These are the activations of a small neural network, seen along a few directions. Each row is one input.
In each table, some parts of the input vary, and every possible input appears once, in random order.
Descriptions start from the smaller parts, as in this example, which fits no table here: line(4) and (point or line(9) or (values(3) and ring(5))).
Shared parts are said once, and a part with two or three values counts as separate values.

Rows:
r1: [  8 -25 -21  51  29  -6  12   3 -33  12   7  21  40  17  20   4   2 -10
  11  38]
r2: [-11  50  26 -10 -10  17  -6 -13  -9 -42   7   5  58 -15 -29   3  37 -39
 -43   8]
r3: [ 22  22 -18  38  14  -3 -22   5 -58 -12  -1  19  63  30 -39  14  35  -6
 -18  -4]
r4: [ 18 -46 -19  32  25 -32  19  10 -44 -22  14  30  29  26 -11  -6   5  11
   8  29]
r5: [-11  58  52 -17 -44  12 -13 -23 -21 -38 -18 -21  -5 -22   1  36  15   2
 -61  -7]
r6: [ 6  3 24 27 36 32  3 18 18 10 32 24  1  2  5  9 -6  8 46 13]
r7: [ -3 -23  34  26  47  36 -16   5  20 -17  24  34  -1  15  -9  11 -27  24
  58  23]
r8: [ -8 -22  12  11  59  38 -34  62  43   3  29  13  28  33 -21  14 -31  48
  87  14]
r9: [ -1  23 -23   0  31  26 -27  73  49  49  24   5   1  39 -22 -17  23  -4
  61 -21]
r10: [  8  -2 -27   5 -40 -15 -18 -25   1  22 -46 -64 -67 -43  39  19 -11  -5
 -46 -17]
r11: [-29   2  15   7   8   7  30 -16  14 -14   1   8  37 -25  29   0   4 -40
  -7  50]
r12: [ -3   6   0   6  39  35 -27  64  43  27  26   8  24  31 -19   8  -4  21
  96  14]
r13: [  7  50   7  -4  29  42 -68  66  25   1  17  13  44  36 -58  17  28  27
  55 -42]
r14: [-18 -17  15 -18  16 -31  30 -18   0 -40   8   9  24 -16  -2 -14  -3 -11
  -9  43]
r15: [ 22 -15 -63  17 -13 -27  14   1 -41  44  12  28  25  27 -10 -37  27 -35
 -19 -16]
r16: [-16  15 -18 -27 -30 -14  36  -9   0  19  19   4  26 -22  -2 -53  30 -63
 -44  -4]
r17: [-30 -18  52   4 -14  -6  17 -44   9 -33 -21 -17 -18 -15  40  40 -34  25
 -25  44]
r18: [-24  13  42  -9 -33   2  22 -29  -2  -8 -17 -24 -26 -24  44  29 -16  -3
 -15  48]
r19: [  0  16 -33 -22   9  15 -28  58  37  54  31  12   8  37 -36 -38  25   4
  59 -53]
r20: [ 22 -25 -57   2  11 -25  30  -5 -53   5   3  31  24  33 -13 -39   9 -14
  -8 -11]
r21: [-28 -25  29  13  20  -3  26 -30  19 -38   4   8  44  -9  11   9 -12 -16
  -6  59]
r22: [ 17  55  37  15  19  38 -35  16   1 -19  20  24  20  19 -44  13  24   4
  17 -35]
r23: [-13   7   7 -49 -47 -12  38 -35 -15 -17 -22 -14 -39 -19  26 -16 -11  -2
 -49 -15]
r24: [ 16   6  -7 -15  17  13  18   6   8   0  17  32 -15  26 -20 -38  -1   2
  28 -43]
r25: [  1 -22  -2  -7  43  12 -24  70  36  -6  28  23  14  34 -35   1  -5  48
  81 -11]
r26: [ 19  31  10   4 -42  -4 -57 -29 -19 -28 -55 -55 -26 -31   1  54  -6  28
 -51 -36]
r27: [  9  -3 -27 -31  33   9 -16  64  34  29  10  28  11  37 -48 -34   5  24
  66 -50]
r28: [  9 -31   1 -10 -17 -50 -17 -39 -11 -27 -50 -46 -57 -37  28  34 -50  50
 -19   3]
r29: [ 12  -5 -36 -15 -61 -30 -15 -29  -9  31 -39 -57 -56 -44  26  -5 -14   2
 -56 -46]
r30: [ -4 -41   8   9 -14  -7 -37 -44  -1 -27 -49 -38 -49 -39  38  50 -57  45
 -12  27]
r31: [ 15 -18 -35 -32 -44 -25  -1 -42 -16  -9 -54 -46 -60 -38  25   2 -35  20
 -40 -42]
r32: [  7 -15  24  12  41   1   9  18   9 -20  30  32  -8  17 -22   7 -21  15
  49  -8]
r33: [ 16 -12 -47  33  12  -9  11   4 -34  44   8  10  18  26  -1 -15  30 -34
 -12  10]
r34: [  6 -17  -1  10 -26  -9 -17 -31  -3  -1 -40 -50 -46 -54  51  47 -36  27
 -25  17]
r35: [ -9  -8 -11 -36  -7 -16  44 -14  -2 -12   1  16  24 -18 -17 -48  17 -40
 -31  -1]
r36: [-12  14  -9 -13  -9   3  32 -10  14  19  10  -6  21 -13   4 -23  35 -61
 -33  26]
r37: [-14  22  17 -22 -44  -1  24 -23   2  23 -16 -30 -42 -18  35   9  13 -22
 -51  12]
r38: [-11  19   6 -35 -72 -14  23 -27  -5  19  -9 -16 -41 -26  31 -16   7 -25
 -63 -20]
r39: [ 10  23   6  14  18  30   1  16  23  38  27  13 -21  17  -7 -19  17 -21
  19 -22]
r40: [  8 -48  -5  56  39 -18   9 -12 -27 -13   4  24  44  35   5  14 -14  11
  14  49]
r41: [  9  20  -6  -4   1  12   4   7   8  36  36  22 -16  16 -20 -44  20 -19
  21 -48]
r42: [-19 -16  42 -20 -31 -21  28 -20  -8 -43 -12 -12 -36 -24  26  20 -14  25
 -32  24]
What is each input in this table made of? -> line(6) and (point or ring(6))
The inputs of r19 and r15 match in every part but the line(6) part. If r27 is changed in the same way as r19 into r15, which row does it become? -> r20
The inputs of r11 and r18 match in every part but the line(6) part. If r14 is changed in the same way as r11 into r18, which row does it become? -> r42
Change only the line(6) part in r33. List by row number the other rows that result. -> r9, r10, r36, r37, r39
Change only the line(6) part in r22. List by row number the other rows that result. -> r2, r3, r5, r13, r26

Rows:
r43: [ -9  -1  -8 -13 -32 -14  33 -25  -8  16   3  -5 -11 -14  20 -25  12 -36
 -40   3]
r44: [  0 -27  -5   3  32   4 -17  30  18  -1   5  11  -1  22 -11   7 -22  40
  47  -1]
r45: [-12 -27  18  35  35 -12  41 -23 -37 -42  21  38  63  11   3  -1   3 -27
  -5  81]
r46: [  4  21 -23 -17 -16  -9   9   0  -9  11   3   2  20   1 -18 -30  33 -35
 -30 -24]
r47: [  6  -8  -9  -8 -27 -22  24 -34 -21  -4 -25 -13 -34 -24  19  -6 -12   0
 -35  -9]
r48: [  1   6  28  11  -7  16 -24 -17   3 -19 -24 -21 -23 -17  16  42 -19  26
  -4   6]
r49: [ -9   1  20 -10 -19  -3 -10 -22   7 -27 -28 -32 -18 -32  20  31 -19  13
 -24  12]
r50: [ 12  24  -7   7  16  10  -5  25  -2  15  26  20  19  20 -30 -19  26 -15
  20 -27]
r51: [  6  24 -19  -1  -9   8  -5  15 -12  20  10  12  20  16 -19 -18  30 -18
 -11 -24]
r52: [ -4   2 -20 -11 -15 -11  15  -7   4  14  -5 -11   5  -8   8 -15  12 -27
 -19   2]
r53: [-15   2  27 -21 -35  -9  13 -30  -5 -27 -26 -27 -32 -35  34  21 -19   8
 -41  13]
r54: [ -1   4 -15   3  -7   5   0   9   0  24   0  -2   5   9   6  -4  11 -12
  -1   2]
r55: [ -1  13 -12  -8  25  19  -8  44  14  11  36  32  37  31 -39 -27  18  -4
  42 -19]
r56: [ -5  -1  34   5  11   7 -25   9  20 -16  -7 -14 -15  -1   9  42 -23  40
  21  11]
r57: [ -8 -11   0   5  27  19  -8  30  25  16  34  24  21  21 -12 -18   0   2
  48  10]
r58: [-13 -11  35   1  23  18 -28  20  37 -22   0   2  -3  10   1  34 -31  49
  44  13]
r59: [  5   4  -3  10  20   9   1  21  10  20  17  10   5  12  -5  -7   9 -10
  28   2]
r60: [ 12 -22  -2  15  17  -9 -21  10   1   5   3  -4 -15   7  -1  15 -17  28
  23  -6]
r61: [  3  26 -13 -21 -28  -9  30 -18 -21   9   4   9  -3  -3 -12 -41  37 -44
 -49 -24]
r62: [ 17  -9 -12  14  -3  -2 -16 -11 -13   4 -22 -12 -20  -3   5  16 -15  19
   2 -11]
r63: [ 12 -11 -15   3 -10 -16   1 -25 -10  -5 -25 -19 -19 -23   7   3 -13   3
 -18  -9]
What is each input in this table made of? -> point or (line(4) and line(5))
Change only the line(4) part in r49. List by row number the other rows that result. -> r46, r52, r63

Rows:
r64: [ 24 -26 -28  13  16 -31 -50  32  -5  11 -26 -32 -17  11  -1  42 -17  60
  34 -12]
r65: [ 24 -15 -53  26  11   3 -58  18 -11  44 -19 -19   1   3  -6  10   0  25
  14 -28]
r66: [ 48   0 -54  21   7  -2 -14  18 -36  52 -10   5 -28  33 -24 -21  14   5
  11 -51]
r67: [-26 -61  -6  -5  20 -26  69 -12   6  -2  33  26   4 -15  45 -43 -21 -40
  19  88]
r68: [ 11  63  23  10  29  31  -8  32  20  15  37  34  18  24 -37 -16  39 -35
  32 -28]
r69: [-12  21  22 -23 -39  -8 -12 -24   9 -32 -54 -57 -43 -50  25  52 -12  10
 -48   3]
r70: [ -8  36 -14 -65 -80 -22  11 -24 -24  11  -9 -10  -8 -16  -9 -37  39 -38
 -83 -52]
r71: [-12  35  43  -3  23  44 -31  52  34 -16   9  10  26  21 -16  43  -1  40
  42  18]
r72: [  2  42  26  13  10  58 -39  30  37   9  21   6  45  14 -21  18  21 -14
  42  -2]
r73: [-13  34   7   0 -57   6 -28 -34   4   4 -28 -50 -20 -44  28  19   9 -18
 -67  -9]
r74: [  0 -63 -53  -7  10 -16  19  28  45  66  -2   5 -51  21  27 -28 -37  18
  45 -23]
r75: [-24   8  68   4  28  56 -42  34  19 -50  20  28   5  20  -9  38 -33  66
  60   0]
r76: [ -5  54  -5 -28  22  14   3  42  32  -2  40  32  55  24 -59 -51  53 -39
  15 -52]
r77: [ -8 -24  16  29  31 -20  22 -26 -30 -42 -16   1  41  14  18  34 -13   3
 -16  82]
r78: [  8  -7  -6  38  10 -17  50 -21 -65  -5  26  36  37   9  -1 -13  31 -51
 -28  40]
r79: [  3  -6  50 -19 -22   5 -13 -49  13 -62 -47 -44 -60 -60  25  47 -48  36
 -40 -14]
r80: [ -2  -9 -31  -1  -2 -35  56  -6 -57 -19  24  36  77   2 -25 -56  34 -58
 -43  21]
r81: [ 30 -44   0  25  19 -33 -53   4  -5 -14  -7 -20 -35   0  -9  44 -61  83
  56 -28]
r82: [-30   2   9 -49 -51  -5  57 -32  40  33 -19 -32 -68 -47  65 -29 -26 -11
 -13  -4]
r83: [ -7 -51  46  39  36 -18  12 -52 -25 -70 -17  29  20   1   9  27 -37  35
  -1  73]
r84: [  6  42  12 -10 -62  -7   9 -30 -25  20  -5 -21 -45 -11  20  -5  36 -26
 -76 -34]
r85: [-34 -12  28 -31  34  37  27  44  84  29  52  18 -20  12  -4 -32  -4 -15
  66  17]
r86: [ 32  -1 -91 -21  -4 -15  -3  15 -24  35  -8  11   5  32 -53 -57  24   1
  -1 -68]
r87: [ -8 -18  -8  44  12   2  15 -39 -37 -14   4   7  61   4  14  14  10 -38
 -21  63]
The inputs of r69 and r64 match in every part but one. If r70 is changed in the same way as r69 into r64, which row does it become? -> r86
What is each input in this table made of? -> values(4) and (point or line(5))

Rows:
r88: [-33  12   8 -47 -44   4 -26  25  26 -13 -32 -37 -20 -22  23  29 -12  40
 -32 -22]
r89: [-10  28 -22  -2  -7  -8  62  -8 -30   6  32  37  54   1 -12 -65  60 -93
 -55   5]
r90: [  8  20   0 -15 -73 -27 -14 -45 -25  14 -43 -50 -34 -28  39  27 -22  30
 -27 -23]
r91: [-19  14  40 -24 -13  10   5 -25   8 -47 -24 -29  13 -34  16  36 -15   5
  -9  56]
r92: [ -4  -5  33  33 -25 -19   5 -54 -39 -34 -24 -24 -21 -39  45  41  -9  -8
 -69  32]
r93: [ 11 -21 -30  -9 -16 -34 -20 -27 -17  26 -32 -13 -62 -10  18 -29 -13  37
 -13  -9]
r94: [-13  26  31  -5   8  44 -25  45  54  22  21   6 -33   8   4   7  -2  18
  36 -38]
r95: [ -1  37 -50 -25 -41  -9  25  16 -19  47  30  18  20   4 -19 -74  64 -71
 -52 -61]
r96: [ 38 -32 -52  12  36 -18  -2  41  18  35   3 -16  -8  26 -31  17  -2  -3
  40 -30]
r97: [ 11 -11  12  -4  45  36  11  15   2 -28  20  37  57  43 -48   7 -15  15
  75  33]
r98: [-24  14  61  18  30  40   3  21  35 -19  37  24   7  -4  13  14  -9  -4
  39  26]
r99: [ 23 -56 -25  39  56   1  17  -6  10   0   9  10  34  30 -26  17 -11 -24
  32  32]
r100: [ 17  11  -8  11  38  16 -44  60   8   4  22  29  14  41 -47  -2   5  40
  51 -55]
r101: [ -2 -36   1  17   6 -35   5 -60 -31 -13 -19   8 -21 -15  26 -25 -19  17
 -15  54]
What is each input in this table made of? -> values(2) and (point or ring(6))
The inputs of r95 and r89 match in every part but the values(2) part. If r93 is changed in the same way as r95 into r89, which row does it become? -> r101
Change only the values(2) part in r100. List by row number the other rows that result. -> r97
Change only the values(2) part in r88. List by row number the other rows that result. -> r91
